These are the activations of a small neural network, seen along a few directions. Each row is one input.
Each table varies a few parts of the input and shows all the possible inputs, shuffled.
Descriptions start from the smaller parts, as in this example, which fits no table here: one of 8 places around a ring, together with either a single point or one of 9 places along a line or (one of 3 separate values, together with one of 6 places along a line).
Shared parts are said once, and a part with two or three values counts as separate values.
In the rows, zero is written as 128.

Other details of the inputs vary at random and push rows far along two fixed directions, the same in every table; ignore that.

Table:
x1: [130 125 125 126 131 129 133 125 123 128 129 124 130 128 128]
x2: [140 120 122 111 139 134 121 127 130 121 136 142 126 127 135]
x3: [126 126 125 125 128 128 130 122 125 130 125 125 135 127 129]
x4: [136 124 126 114 136 135 117 128 132 128 134 148 131 123 134]
x5: [125 127 127 126 125 127 130 122 127 128 126 122 132 125 129]
x6: [124 140 134 110 145 129 122 131 132 120 136 150 124 135 136]
x7: [116 133 129 153 115 117 150 120 116 134 129 100 137 128 117]
x8: [119 133 131 143 121 122 141 117 124 135 118 111 133 125 121]
x9: [120 133 127 145 119 123 139 127 118 135 128 114 138 128 123]
x10: [139 125 123 119 136 135 118 131 131 125 135 151 128 127 132]
x11: [131 126 124 132 130 127 131 126 126 124 133 128 130 129 125]
x12: [114 137 132 158 117 117 155 114 116 138 119  95 135 126 114]
x13: [111 135 130 152 116 117 148 117 118 136 113  97 139 127 118]
x14: [131 125 126 128 129 128 130 127 129 125 126 123 124 127 127]
x15: [125 111 162 128  74 136  85 198 185 139  88  84  28 144 127]
x16: [130 129 124 134 127 126 128 128 126 126 131 131 133 127 127]
x17: [138 123 122 116 134 133 117 132 130 123 139 147 130 127 135]
x18: [122 131 131 141 122 123 144 120 121 136 125 109 129 126 122]
x19: [119 134 131 145 122 122 139 120 123 135 122 117 138 122 121]
x20: [131 125 124 129 133 128 132 125 124 126 126 126 130 129 127]
x21: [139 124 121 118 136 134 117 134 129 123 133 149 130 129 133]
x22: [127 129 126 131 129 128 127 127 126 128 124 129 137 125 127]
x23: [115 144 136 126 137 124 132 129 124 122 130 130 131 137 132]
x24: [127 129 126 131 128 126 127 125 127 126 127 129 136 123 127]
x25: [144 118 122  99 142 139 104 133 137 119 138 161 128 124 141]
x26: [131 127 128 134 128 128 133 126 127 129 131 129 127 130 123]
x27: [120 134 129 146 119 123 140 124 120 137 129 117 135 126 122]
x28: [130 126 127 130 128 129 133 125 125 130 135 130 129 129 125]
x29: [125 139 133 110 144 127 119 132 130 115 137 147 125 135 138]
x30: [146 117 120  98 145 139 106 128 139 116 133 160 125 127 140]
x31: [127 128 128 125 128 128 131 119 127 132 127 128 132 125 128]
x32: [134 123 125 114 134 134 116 132 131 126 131 143 131 125 134]
x33: [130 124 127 129 126 129 129 132 126 129 131 125 126 132 126]
Each input here is: one of 3 separate values, together with either a single point or (one of 2 separate values, together with one of 5 places around a ring).
Q: The inputs of x25 and x4 match in every part but the choice among 3 separate values. If x24 is changed in the same way as x25 into x4, which row does it become?
A: x19
Q: Which other rows agree with x3 in the choice among 3 separate values? List them by row number.
A: x1, x9, x13, x15, x20, x21, x22, x23, x32, x33

Table:
x34: [118 123 146 117 102 133 117 144 146 150 110 102  90 130 136]
x35: [128 125 119 134 136 126 137 127 112 119 128 118 145 140 125]
x36: [145 115 129 105 131 146  94 131 156 137 119 170 119 109 136]
x37: [130 141  97 163 151 117 164  76  85 126 140 153 209 112 112]
x38: [128 122 130 107 115 135  90 152 144 130 122 144 130 115 144]
x39: [100 140 134 184  82 110 138 144 125 141  99  72 133 126 112]
x40: [154 110 117 105 144 142 109 158 133 108 142 147 107 148 137]
x41: [126 127 136 184  90 120 138 155 134 140 115  92  97 134 102]
x42: [158 117 106 119 164 132 138 111 117 102 153 161 137 134 124]
x43: [100 188 148 100 189 119 133 123 115 104 151 187 144 157 146]
x44: [156 114 115 124 139 140 107 135 135 118 135 172 130 128 125]
x45: [108 135 145 187  84 117 153 129 131 160 111  82 115 122  99]
x46: [164 114 116 102 147 147 108 137 127 126 176 191 128 126 141]
x47: [141 128 106  84 180 134 132  72 106 117 156 182 188 106 149]
x48: [135 119 129  84 145 142 109 118 133 136 127 155 133 117 149]
x49: [136 123 123 103 152 134 125  95 137 126 122 151 139 111 134]
x50: [126 122 147 140  91 132 111 156 147 151 127 116  93 126 127]
x51: [131 126 134 132 123 125 144 126 124 132 150 113 110 132 127]
x52: [101 155 113 170 135 109 180  61  73 152 144 124 226  96 117]
x53: [134 120 135  96 126 136 110 129 146 130 130 135 103 124 144]
x54: [126 119 137 131 110 126 114 156 147 115 111  96  91 141 128]
x55: [127 134 112 170 140 116 180 100  89 128 137 108 159 136 103]
x56: [124 136 111 145 133 120 145 112  94 127 159 141 186 121 124]
x57: [128 121 141 116 117 130 123 132 140 133 133 116  99 130 134]
x58: [115 134 126 140 105 122 123 139 123 136 130 118 145 121 129]
x59: [158 115 122 126 133 144 118 140 140 132 153 168 110 127 123]
x60: [157 111 110  54 164 146  86 131 140  98 154 189 132 127 161]
x61: [127 119 147 134 105 129 126 138 157 137 110  99  77 132 119]
x62: [123 140 109 183 125 113 164 119  89 125 150 113 175 130 108]
x63: [115 134 125 149 121 117 161 128  98 131 146  94 143 138 119]
x64: [122 131 117 123 143 121 130 108 120 111 115 120 160 119 134]
x65: [110 132 141 169  89 119 123 140 144 146  83  90 116 115 111]
x66: [130 134 105 156 139 121 144 112  96 119 147 142 186 126 119]
x67: [158 109 126 104 144 147 120 138 142 128 144 157  93 138 129]
x68: [136 127 113 139 149 121 151  97 111 112 132 132 153 129 116]
x69: [137 121 122 121 135 128 123 120 138 116 112 129 118 127 127]
x70: [127 126 118 101 139 131 124 124 116 124 137 137 149 129 141]
x71: [112 146 112 159 147 110 189  56  89 135 136 114 191 112 110]
x72: [ 53 203 181 167 121  88 161 137 128 123 111  82 103 155 122]
x73: [134 111 138  94 116 140  95 168 149 125 126 125  88 142 142]
x74: [106 134 135 153 101 113 136 136 133 125  99  71 115 132 122]
x75: [122 131 121 141 121 125 115 132 127 126 112 129 156 116 129]
x76: [ 71 205 163 161 140 104 152 129 109 123 135 136 146 145 123]
x77: [136 117 141 128  99 140  99 154 166 147 109 134  83 121 127]
x78: [122 122 142 129 108 133 128 133 149 149 101 104  92 129 122]
x79: [154 114 122  87 137 149  88 138 144 132 149 188 124 117 150]
x80: [152 118 105 114 167 136 137 102 108 113 140 166 159 133 125]
x81: [150 115 115 102 150 140 114 123 134 118 118 158 127 131 134]
x82: [133 130 111 145 145 119 155 116 102 106 149 118 152 137 121]
x83: [115 127 145 156 102 124 150 127 134 152 107  84 101 133 109]
x84: [131 122 122  83 144 132 102 125 136 112 130 146 139 118 150]
x85: [127 132 128 159 127 118 171 104 116 134 141 104 126 129 107]
x86: [126 116 139 107 114 135  92 162 157 125  88 110  95 132 141]
x87: [155 107 131 100 113 146  78 190 158 120 150 158  80 137 143]
x88: [106 130 149 146 100 124 138 124 145 157  84  80 104 120 117]
x89: [140 109 147  94 114 146  95 162 158 139 125 131  69 138 143]
x90: [115 129 135 144 115 121 135 122 132 139  85  94 124 123 118]
x91: [131 133 101 125 160 125 148  96  93 114 136 142 189 129 131]
x92: [141 116 115  67 158 143  97 127 129 115 136 171 150 121 156]
x93: [103 131 146 146  92 113 136 146 132 131 117  68 104 135 122]
x94: [151 112 129  96 139 146 115 144 134 130 154 153  97 138 141]
x95: [121 122 142 130 109 124 112 137 158 127  82  95  91 123 125]
x96: [122 124 139 133 105 121 130 157 135 123 136  90  93 140 127]
Q: What is each input in this table made of?
A: one of 3 separate values, together with either a single point or (one of 4 places along a line, together with one of 5 places around a ring)
Q: The inputs of x34 and x79 match in every part but the choice among 3 separate values. If x48 is changed in the same way as x34 into x79, which row does it become?
A: x52
Q: Which other rows does x93 become when the place on the ring of 5 takes its other values? List them by row number.
A: x54, x57, x61, x68
Q: Which other rows does x57 become when the place on the line of 4 takes its other values? List them by row number.
A: x47, x51, x53
Q: Which other rows does x37 become when the place on the ring of 5 takes its other values? List them by row number.
A: x39, x58, x77, x79

Table:
x97: [140 119 120 101 146 136 117 117 131 121 130 152 136 123 137]
x98: [107 141 124 168 116 112 163 105 102 140 123  96 163 121 112]
x99: [110 141 124 171 116 112 163 108 102 137 128  96 161 122 111]
x100: [141 120 119 104 149 136 119 116 128 121 133 153 138 123 137]
x101: [150 114 119  91 145 144  96 134 142 119 133 171 126 122 144]
x102: [131 124 127 130 127 128 131 129 128 126 128 122 123 130 126]
x103: [ 89 154 186 124  87 121  92 200 180 132  90  85  29 155 138]
x104: [106 139 131 165 112 112 162 110 110 140 116  83 144 126 112]
x105: [130 123 133 132 117 129 127 140 135 130 126 113 107 133 125]
x106: [133 124 121 116 135 132 119 119 129 128 128 145 142 119 134]
x107: [141 122 123 122 138 133 130 126 126 124 141 142 126 132 128]
x108: [140 122 122 126 133 133 125 131 126 126 142 147 131 129 128]
x109: [146 120 116 114 143 136 119 128 124 121 147 158 138 127 133]
Q: What is each input in this table made of?
A: either a single point or (one of 2 separate values, together with one of 6 places along a line)
Q: Which other rows does x109 become when the choice among 2 separate values takes its other values? List them by row number.
A: x105
Q: Which other rows does x105 become when the place on the line of 6 takes its other values? List them by row number.
A: x97, x100, x102, x104, x107

Table:
x110: [119 144 109 127 168 114 170  57  94 114 140 135 189 118 128]
x111: [127 128 121 147 125 119 149 130 112 120 150 102 132 131 121]
x112: [124 142 104 157 145 114 167  92  79 118 176 142 207 124 119]
x113: [101 139 138 147 114 108 142 122 126 122 102  74 128 122 126]
x114: [110 148 137 176 104 118 141 139 123 144 111 105 125 130 111]
x115: [147 130 120  76 159 142  85 126 148 111 138 201 138 112 155]
x116: [133 125 134  97 148 143 120 124 132 139 132 158 126 128 137]
x117: [116 133 130 165 116 116 151 140 119 124 111  81 121 139 110]
x118: [134 120 155 130 109 139 105 167 167 139 103 123  59 140 120]
x119: [132 125 150 134  89 133  94 179 161 140 129 122  66 131 133]
x120: [157 111 116  60 169 152 106 122 133 114 143 182 122 140 153]
x121: [169 106 110  77 163 147 111 126 136 105 170 186 110 138 144]
x122: [119 137 123 158 121 122 136 135 116 122 125 122 148 137 116]
x123: [107 148 107 142 149 114 163  88  73 130 147 135 219 124 124]
x124: [ 98 146 150 150 113 113 145 109 138 144 104  93 122 115 117]
x125: [ 99 138 138 153 110 113 155 131 108 139 107  64 134 134 122]
x126: [135 116 157 126  99 136 107 166 165 141 129 118  55 134 125]
x127: [154  77 100 158  86 136 134 108 128 159 100  88 144  94 108]
x128: [130 133 127 104 138 139 109 137 128 138 132 163 137 125 145]
x129: [145 122 116  72 158 140  81 131 144  97 139 192 145 121 153]
x130: [133 117 144 131 107 132 119 160 159 128 100 102  59 151 121]
Q: What is each input in this table made of?
A: either a single point or (one of 4 places along a line, together with one of 5 places around a ring)
